A small network was trained on invented records. Each row is its activation on one of them, seen along a few directions.
Records have a field called Radu. Each example row is followed by its value.
Other fields move the rows too, some of them a lot.
Random noise pushes rows far along 9 fixed directions. That doesn't count. These rows show it; they differ only by the noise:
138 -6 -240 291 173 545 -175 -111 -75 -35 39 -5 216 97 385 186 84 -52 53 109 -91 -152
-368 173 -48 53 -214 -128 -288 -72 -84 -6 -56 99 30 -59 179 258 -155 -177 -339 184 101 11
218 -187 14 -28 228 52 -117 -207 271 -30 -36 261 -136 -136 87 153 320 183 -42 43 -89 -77
359 11 -408 -278 380 155 -194 168 379 209 -279 227 -244 -5 357 17 171 277 -49 -78 -68 303
178 336 -207 -122 303 -214 -689 -192 264 231 112 130 -153 -245 59 -112 -259 -131 -309 397 -41 -195
-124 40 108 -235 -125 -194 121 168 80 -65 -383 112 -96 36 37 -16 82 -33 -145 -58 96 279
-329 -38 294 267 -491 -14 427 17 -385 -535 -146 215 377 5 -229 -51 6 -269 187 143 310 -39
-122 -143 181 103 -193 52 306 -199 -65 -179 99 226 -98 -308 -30 138 293 144 383 -107 91 -223
-216 12 589 300 -36 195 -80 11 -45 -47 -171 -39 -48 110 435 192 198 67 -73 24 -77 17
-143 -19 -277 262 -47 215 -339 -118 -44 -78 -102 272 45 42 38 268 -27 0 45 195 176 17
-56 -69 561 220 109 407 64 -89 18 105 -101 -260 -215 71 471 201 402 172 214 -223 -236 -143

-325 -193 117 -331 -292 -466 389 -203 3 11 237 -82 -303 -287 -368 197 184 116 15 -306 -58 -79 | t6
-128 150 361 -261 81 -244 -50 347 59 220 -308 -447 -157 403 203 -97 -113 -66 -497 -112 -163 464 | t9
327 79 -221 342 181 355 -70 6 -94 -138 198 152 304 -28 13 -249 -115 -13 290 250 69 -202 | t13
30 136 98 -128 171 236 60 339 3 227 -366 -372 -283 330 43 -183 16 111 252 -269 -34 314 | t15
-263 -186 -320 -124 -168 0 -30 -65 30 30 -31 106 1 -37 416 580 156 115 -453 -148 -60 201 | t8
-107 -385 -164 128 -209 30 311 -80 -99 -307 16 344 152 -96 -185 288 285 150 87 -67 101 3 | t5
-192 -35 -40 -162 -193 -171 40 59 28 39 -318 -12 -185 195 -412 53 0 -19 83 -90 204 252 | t11
-469 17 75 48 -351 -224 171 64 -217 -82 305 115 201 -189 413 333 -100 -20 -492 -6 5 18 | t7
-49 31 20 -112 -349 193 712 117 -309 -172 102 -182 304 -124 260 -63 69 -250 195 -219 -52 -174 | t2
284 -171 274 108 274 527 75 317 65 -41 -520 -333 110 632 340 -76 303 42 42 -215 -170 401 | t14
668 -299 45 21 564 88 -161 64 475 -98 15 488 86 -25 272 -40 349 391 -291 160 -209 187 | t12
164 -209 60 65 -88 -122 405 -227 -148 -384 317 204 435 -211 -255 -102 83 -145 20 173 -31 -358 | t1
105 -196 460 23 57 -346 23 -113 193 -324 -44 401 85 -58 -186 -16 135 42 -314 217 36 19 | t16
-271 229 -226 -239 -155 -34 -3 114 -34 179 -50 -279 157 58 638 275 -110 -237 -587 -129 -187 141 | t4
-33 476 389 104 118 -197 -497 45 67 246 49 -53 -358 -165 -123 -472 -396 35 313 271 190 -159 | t3
189 74 -636 -143 216 210 -311 -143 58 252 71 -156 -127 63 -201 26 -141 -31 193 -59 -84 -119 | t10

Here are new rows. What is Radu for each?
-252 201 457 134 -45 -98 -474 276 63 146 -606 -34 -281 355 -116 -163 -196 -23 56 199 160 362 | t2
119 150 -427 -534 56 -115 14 163 271 177 -443 -88 -75 126 15 -93 -25 -230 -220 -166 0 301 | t4
-174 128 14 229 -95 347 -75 15 -150 91 9 -158 -48 68 305 107 -36 35 234 -80 55 -106 | t3
-30 123 -28 4 -119 175 210 554 -91 -74 -431 150 2 244 194 -294 -73 191 308 -105 280 507 | t3
-186 118 -30 -108 -91 49 9 92 -82 111 -200 -322 -45 208 147 6 -50 -158 -101 -127 4 35 | t3
102 311 137 257 56 360 100 246 -247 -31 26 -228 108 111 -25 -441 -252 -94 519 71 98 -70 | t15
-218 368 119 228 -6 277 -396 76 -89 313 35 -309 -213 46 343 3 -221 -19 295 -33 34 -69 | t14
86 7 101 331 46 23 -155 185 25 -116 79 451 26 -134 182 -57 -40 298 135 211 147 92 | t5
91 47 -547 -97 191 132 -297 30 4 182 -183 -92 1 235 -74 45 -181 -111 -63 16 17 132 | t1
155 -97 -376 481 186 404 -456 -186 -124 -179 98 154 220 213 -374 -77 -167 -74 368 346 207 -139 | t14
398 28 -244 -114 247 94 211 200 48 26 39 44 94 -50 189 -274 -25 124 173 -57 -81 64 | t1
-242 -34 -316 -37 -285 109 165 28 -174 -89 -71 -23 138 78 64 202 -41 -110 -28 -124 154 70 | t3
-81 -69 -199 -181 -58 -17 178 -53 -36 131 -12 -168 -257 14 -287 35 96 50 283 -262 40 40 | t9
-68 253 17 -47 -32 187 281 516 -245 75 -241 -399 102 349 136 -381 -261 -91 136 -146 4 402 | t6
334 -194 54 373 328 606 -12 -91 17 -104 92 -49 251 220 396 122 218 110 74 19 -232 -167 | t16
-3 -98 -34 67 198 37 -558 -549 205 228 307 -172 -229 -123 -47 371 109 -41 -137 47 -182 -420 | t14
